These are the activations of a small neural network, seen along a few directions. Each row is one input.
In each table, some parts of the input vary, and every possible input appears once, in random order.
A made-up example of a description, with smaller parts first: one of 4 places along a line, together with either a single point or one of 9 places around a ring or (one of 3 separate values, together with one of 8 places around a ring).
Shared parts are said once, and a part with two or three values counts as separate values.
In the rows, 128 means zero.

Table:
row 1: [ 91 144 163 124 128 107 171  80 137  72 130]
row 2: [136 117 155  75 126 164 137 104 139 116 129]
row 3: [197  65  75 165 166 123  81  35 143 211 122]
row 4: [100 150 116 155 126 105 134 131 137 103 111]
row 5: [112 159 161 133 132 103 151  99 134  99 129]
row 6: [116  89  81 124 115 172 122 154 129 117 120]
row 7: [ 89  61  54 138 114 178 145 157 129  99 128]
row 8: [155 184 209 112 143  76 131 105 109 148 152]
row 9: [ 94  72  75 121 113 178 139 140 131  89 119]
row 10: [132 170 206 105 141  93 174  66 123 101 143]
row 11: [ 65 100  67 193 123 118 160 152 126  84 125]
row 12: [145 179 163 142 134  86 107 143 124 149 135]
row 13: [171 107  85 222 173  65  95  34 138 197 119]
row 14: [120 137  97 192 124  90 107 187 111 162 137]
row 15: [154 128 200  49 136 155 160  71 128 118 141]
row 16: [162 136 128  95 119 147  81 167 131 170 122]
row 17: [149 129 117  98 120 157  98 154 138 149 115]
row 18: [ 70 112  86 177 121 118 153 136 127  74 117]
row 19: [155 186 205 112 145  86 150  90 120 130 143]
row 20: [125 169 126 155 128  96 113 149 133 133 113]
row 21: [111  76  61 140 117 171 130 166 128 124 128]
row 22: [174 141 204  53 137 137 117 109 112 165 153]
row 23: [ 87 114  73 196 127 112 144 160 124 109 125]
row 24: [136  94  73 139 118 161 110 180 125 155 131]
row 25: [ 92 128  92 180 124 112 136 148 125 101 117]
row 26: [124 110 108  98 119 166 120 136 141 118 113]
row 27: [176 143 200  54 139 147 136  95 124 147 143]
row 28: [130 155 117 176 123  91  99 176 114 154 126]
row 29: [102  93 108  92 116 172 141 115 144  89 113]
row 30: [112 132  86 195 128 102 125 174 121 139 128]
row 31: [115 102 158  67 123 169 157  84 141  88 129]
row 32: [139  96  85 135 114 149  92 193 112 178 142]
row 33: [112 157 209  96 137  98 193  48 126  75 143]
row 34: [141 178 137 154 126  86  96 163 127 154 118]
row 35: [150 114 106 118 113 151  84 181 116 170 131]
row 36: [134 115 204  40 132 159 180  53 130  92 142]
row 37: [118 147 105 179 125 103 116 164 122 131 119]
row 38: [166 137 157  82 128 147  93 146 127 166 137]
row 39: [141 108  94 122 116 163 102 169 126 147 122]
row 40: [136 175 160 139 135  96 127 124 131 129 129]
row 41: [159 134 154  81 128 157 113 128 136 146 129]
row 42: [ 78 134 116 149 123 111 155 111 140  74 112]
Question: What is each input in this table made of?
Answer: one of 2 separate values, together with either a single point or (one of 4 places along a line, together with one of 5 places along a line)
Question: Changing only the choice among 2 separate values turns row 21 into row 23. The same change can be made to row 3. Which row results?
Answer: row 13
Question: Which other rows does row 42 become when the choice among 2 separate values takes its other values? List them by row number.
Answer: row 29
Question: Which other rows does row 25 become when the place on the line of 5 takes its other values? List them by row number.
Answer: row 4, row 5, row 10, row 23

Table:
row 43: [149 127  95 164 129 113  87 163 120 177 127]
row 44: [132 122  88 177 133 111 108 146 126 152 123]
row 45: [182 161 185  87 138 122 102 118 124 173 139]
row 46: [119 151 171 116 135 106 155  85 132 101 130]
row 47: [150 148 173 110 141 112 136  87 130 136 135]
row 48: [101 125  87 183 127 107 126 143 129 117 118]
row 49: [117  81 141  38 113 208 160 107 136  83 128]
row 50: [168 153 181  98 139 114 114 105 123 161 140]
row 51: [ 72 126  88 188 120 108 155 149 128  81 119]
row 52: [ 90 153 170 121 130 106 183  91 130  66 131]
row 53: [ 94  54  58 102 104 208 133 166 137  99 120]
row 54: [162 134  99 153 128 120  76 176 123 190 125]
Question: What is each input in this table made of?
Answer: one of 2 separate values, together with either a single point or one of 5 places along a line
Question: Changing only the choice among 2 separate values turns row 49 into row 53. The same change can be made to row 45. Which row results?
Answer: row 54

Table:
row 55: [122 133 105 157 130 123 128 130 133 116 112]
row 56: [115  81  77 111 114 183 119 184 124 130 133]
row 57: [150 131 122 137 138 115 102 115 139 169 125]
row 58: [ 65 103  83 162 110 133 162 157 126  85 127]
row 59: [109 113  89 159 122 139 137 139 130 101 114]
row 60: [130 104  93 113 115 170 100 174 125 136 122]
row 61: [163 143 221  15 126 160 149  89 122 122 135]
row 62: [165 133 141 148 142 101 100 113 115 181 139]
row 63: [ 82 124  98 164 113 119 139 147 127  88 116]
row 64: [126 166 150 173 139  64 125 129 107 139 140]
row 65: [112 164 131 162 132  79 128 132 133 126 125]
row 66: [156 133 209  38 135 145 155  43 133 113 144]
row 67: [152 157 141 167 147  84 124 121 113 155 136]
row 68: [ 93  91  74 157 120 152 159 149 130  98 126]
row 69: [111 164 231  67 137 114 181  64 135  72 143]
row 70: [123  88  86 136 124 150 111 130 132 129 117]
row 71: [138 154 123 157 141  99 128 123 136 141 122]
row 72: [109  65  70 134 122 162 131 139 132 124 129]
row 73: [ 96 144 114 162 121 103 130 138 131 101 115]
row 74: [138 156 219  62 141 136 180  51 134  89 141]
row 75: [161 145 131 115 125 132  94 161 135 175 130]
row 76: [144 125 111 113 119 154  93 166 130 151 121]
row 77: [135 109 103 135 130 137 103 121 135 144 116]
row 78: [177 146 150 127 128 117  92 159 114 188 144]
Question: Changing only one part turns row 60 into row 59. The same change can be made to row 61. Which row results?
Answer: row 74
Question: What is each input in this table made of?
Answer: one of 4 places along a line, together with either a single point or one of 5 places along a line
Question: Which other rows does row 76 become when the place on the line of 5 takes its other values? List them by row number.
Answer: row 56, row 60, row 75, row 78
Question: List by row number the other rows that have the place on the line of 4 in common with row 72.
Answer: row 57, row 62, row 66, row 70, row 77
